A small network was shown many inputs. Here are its activations along a few directions, one row for each input.
In each table, some parts of the input vary, and every possible input appears once, in random order.
A made-up example of a description, with smaller parts first: one of 4 places along a line, together with either a single point or one of 9 places along a line or (one of 2 separate values, together with one of 8 places around a ring).
Shared parts are said once, and a part with two or three values counts as separate values.
In the rows, 128 means zero.

A family of inputs:
x1: [148 133 113  77 124 109  73 180  82 104 151 250 113]
x2: [136 149  89  91 164 216 150  97 143  72 153 107 100]
x3: [147 120 103  65 135 104  83 150  80  74 156 194 126]
x4: [119 119  73  59 153 109  95 144  87  64 177 148 150]
x5: [128 154 131 157 112 205 190 102 157 106 136  73  57]
x6: [105  88 144 172 124 114 130 129 170 153  99  37 233]
x7: [ 92 134 121 211 147 127 132 103 146 173 103  21 153]
x8: [108 107 142 197 140 107 148 109 124 167 102  37 130]
x9: [173 127 132  86 156 179 169 122 114  69 142 181  54]
x10: [180 129 135  97 140 170 169 147 116  83 120 232  36]
x11: [ 88 159  94  64 126  63  62 122  95 126 142 120 195]
x12: [138 108 172 205 124 102 137 111 118 181  85  82 106]
x13: [134 166  86 166 120 197 205  86 197  97 133  58  80]
x14: [116  87 186 156 115 125 110 156 143 162 104  42 201]
x15: [139 134 106  77 175 199 170 124 123  75 176 135  82]
x16: [115 150 115  81  99  48  66 146  95 167 121 226 169]
x17: [121 152 120  80  94  72  68 126  70 140 123 162 192]
x18: [148  66 191 169  98  87 132 177 151 202  85 152 178]
x19: [138  74 191 152 127  85 114 154 166 188 109 104 173]
x20: [147 145 135 160 124 164 195 106 176 120 136 139  27]
x21: [160 157 152 179  92 184 186 140 155 137 109 177  17]
x22: [ 77 169  85  83 126  69  71  93 118 120 144 110 226]
x23: [ 87 135  70  71 157 125  81 114 125  79 187 144 172]
x24: [128 110 187 217 102 112 137 132 120 214  80 140 101]
- Changing only one part turns x4 into x23. The same change can be made to x11. Which row results? => x22
- What do these inputs look like to the network? => one of 4 places along a line, together with one of 6 places around a ring
- Change only the place on the line of 4 in x10. List by row number the other rows that result. => x2, x9, x15
- A walk changes only the place on the ring of 6. It starts at x16 and steps to x1. List the rest of the walk in order. => x10, x21, x24, x18

A family of inputs:
x25: [129 131 160 187 106 171 191 113 182 141 107  77  76]
x26: [130 114 131 107 115  56  75 173 101 157 129 208 161]
x27: [160 123 132 131 133 140 172 152 140 123 137 220  44]
x28: [131 171  83 106 142 187 155  91 127  60 144 117  66]
x29: [127 139 117  56 135  87  74 155  91 116 146 156 187]
x30: [129 113 116 149 143 191 169  99 161  79 135  63  85]
x31: [ 84 158  84  81 127 108  72 105  89 101 151 110 192]
x32: [ 94 118 109 125 157 110  78 117 132 142 141  62 208]
x33: [115 129 145 168 109  84  91 138 147 190 103  64 199]
x34: [157 103 171 177 118 148 193 115 141 150  88 147  61]
x35: [115 106 178 159 113  79  87 153  90 194 111 137 175]
x36: [162 131 111  89 138 173 180 125 134  82 144 176  82]
- Changing only one part turns x32 into x30. The same change can be made to x33. Which row results? => x25
- What do these inputs look like to the network? => one of 2 separate values, together with one of 6 places around a ring
- Change only the choice among 2 separate values in x28. List by row number the other rows that result. => x31
